These are the activations of a small neural network, seen along a few directions. Each row is one input.
Each table varies a few parts of the input and shows all the possible inputs, shuffled.
Descriptions start from the smaller parts, as in this example, which fits no table here: one of 4 places along a line, together with either a single point or one of 9 places around a ring or (one of 3 separate values, together with one of 8 places around a ring).
Shared parts are said once, and a part with two or three values counts as separate values.

A family of inputs:
x1: [-21 -28  14  39  27  56   8 -17  14  60  33]
x2: [ 44   5 -21  -4  36 -13 -27 -10 -19  19 -43]
x3: [-12  23  12  -9 -33 -25  18  17  48 -56 -28]
x4: [  2  -9  -8  66  19 -16  14   9  44 -38 -32]
x5: [ 23  29   7 -83  -8 -23 -24 -10 -20  -8 -40]
x6: [-40  -2  -2  -7 -27  41  -2 -26 -10  32  61]
x7: [ 60  -1  -5 -14  29 -11 -17  -2 -38   4 -19]
x8: [ -4  -8 -15  41 -10 -62   6  23  23 -42  14]
x9: [-12  29 -22  24 -38 -33   1   6  23 -61   0]
x10: [ 16 -11   7  59  13 -16  23  18  24 -52  -8]
x11: [-35 -38  18  16  -9  12   2  -7 -20  50  68]
x12: [ 30  34 -32 -50 -19 -27 -38 -17 -42  -9 -13]
x13: [-15  15   2  20  -2  -4  24  33  41 -46 -40]
x14: [-12 -29  28  32  24  54  20  -9  -8  48  54]
x15: [ 34  -6 -22 -33   7 -58 -36  -1 -46   7  -1]
x16: [-40 -18  22 -10   2  73  19   3   6  47  20]
x17: [ 23  24 -12 -52  17   0  -9   5 -27   7 -55]
x18: [-42  -8  29 -35 -29  51  22 -17   8  38  30]
The inputs of x7 and x10 match in every part but one. If x17 is changed in the same way as x7 into x10, which row does it become? -> x13
Describe the family of inputs behind these rows. -> one of 3 separate values, together with one of 6 places around a ring
Change only the place on the ring of 6 in x14. List by row number the other rows that result. -> x1, x6, x11, x16, x18

A family of inputs:
x19: [ 53  36 -32 -25  -1 -79 -25  14  -7 -68 -72]
x20: [-15  -7   2  -7  -3  13  -3  -7  -6  25  18]
x21: [  0 -11   5   3  11   8   2   2  -5  17   4]
x22: [-12  -1   5   5   0  24   8  -3   8   9   4]
x23: [ -2  -7  -1   7   2  10  -1  -3 -10  12  18]
x24: [ 4 -8  1 11  8  3 -2 -6 -1 10  8]
x25: [ 44  39 -29 -17  -7 -78 -17  20   7 -78 -68]
x26: [-14  -5  14  -6  -8  20   9  -4   3  11  18]
x27: [-3 -1  2 -4  6 22 -1 -6 -5 20  3]
x28: [-5 -7  5 19  2  4  5 -2 11  0  9]
x29: [-12  -6   2  15  -4  11   8   1   2   1  18]
x30: [ -5  -5  11 -14  -1  19   1  -9 -11  22  17]
x31: [-24  -7   5   2 -10  14   6  -3   7  14  18]
x32: [-10 -11   9  12   5  10  10   7   8   6   5]
Describe the family of inputs behind these rows. -> one of 2 separate values, together with either a single point or one of 6 places around a ring
The inputs of x20 and x31 match in every part but the choice among 2 separate values. If x30 is changed in the same way as x20 into x31, which row does it become? -> x26
Change only the choice among 2 separate values in x29. List by row number the other rows that result. -> x23

A family of inputs:
x33: [ 43   3 -19  16  13 -54 -14  14 -15 -39 -24]
x34: [ 25  -3 -15  -3  14  -1 -20 -12 -33  17   2]
x35: [  6   9 -10 -31  -6  -9 -24 -17 -30  18   5]
x36: [-65 -21  23   9 -28  57  28  -3  18  38  61]
x37: [ 37   7  -8 -12  20 -37  -9  13  -9 -24 -51]
x38: [ 29  24  -6 -31   1 -33  -9  10 -12 -31 -37]
x39: [ 22  -1 -15  -9  22   0 -20  -8 -26  29  -4]
x40: [-55 -18  33  16  -6  77  31  -2  19  41  49]
x41: [-45 -35  20  56  12  53  28   1  23  43  56]
x42: [ 31  26 -14   2   5 -46   1  19  26 -64 -77]
x43: [-26 -19  16   3  -8  26   3 -20  -4  37  50]
x44: [-41 -38  18  61   5  53  31  -4  14  31  61]
x45: [ 11  39 -22 -25 -33 -57  -5  17  24 -76 -52]
x46: [ 19  -1  -3 -31  21  16 -16 -11 -27  32 -24]
x47: [ 10  18  -3 -51   3  21 -15 -13 -30  25 -10]
x48: [-21 -10  26 -15   1  56  10 -14  -3  45  34]
x49: [ -1  15 -10 -58 -18   5 -20 -13 -32  24   0]
x50: [-30 -13  18 -22 -21  37   6 -14  -5  43  45]
x51: [-61 -26  23  34 -16  46  24  -9  19  31  65]
x52: [ 35  22 -27  30  -2 -61  -7  19  21 -79 -50]
x53: [ 39   6 -19  10  21 -53 -15  17  -7 -28 -30]
x54: [-47 -35  32  35  12  71  31  -2  21  47  35]
x55: [-13 -28  25   4  18  50  10 -14   0  52  20]
x56: [ 32  25 -27  23   6 -61  -6  23  28 -69 -56]
x57: [-10 -27  14  26  19  33   6 -10   1  48  40]
x58: [ 23  44 -13 -18 -15 -41   2  16  23 -72 -63]
x59: [ -7 -30  12  31  11  32   8 -14  -7  36  46]
x60: [ 24  15 -16 -12  -7 -63 -17   7 -11 -40 -19]
x61: [ 17  34 -21   2 -23 -72  -8  14  24 -79 -46]
x62: [ 18  19 -14 -39 -19 -49 -14  12 -12 -35 -25]
Describe the family of inputs behind these rows. -> one of 5 places along a line, together with one of 6 places around a ring
The inputs of x37 and x46 match in every part but the place on the line of 5. If x33 is changed in the same way as x37 into x46, which row does it become? -> x34
Start at x44 and move only the place on the ring of 6, one step at a time. The first step leads to x41. Which rows follow, in order? -> x54, x40, x36, x51
Change only the place on the line of 5 in x47. List by row number the other rows that result. -> x38, x40, x48, x58
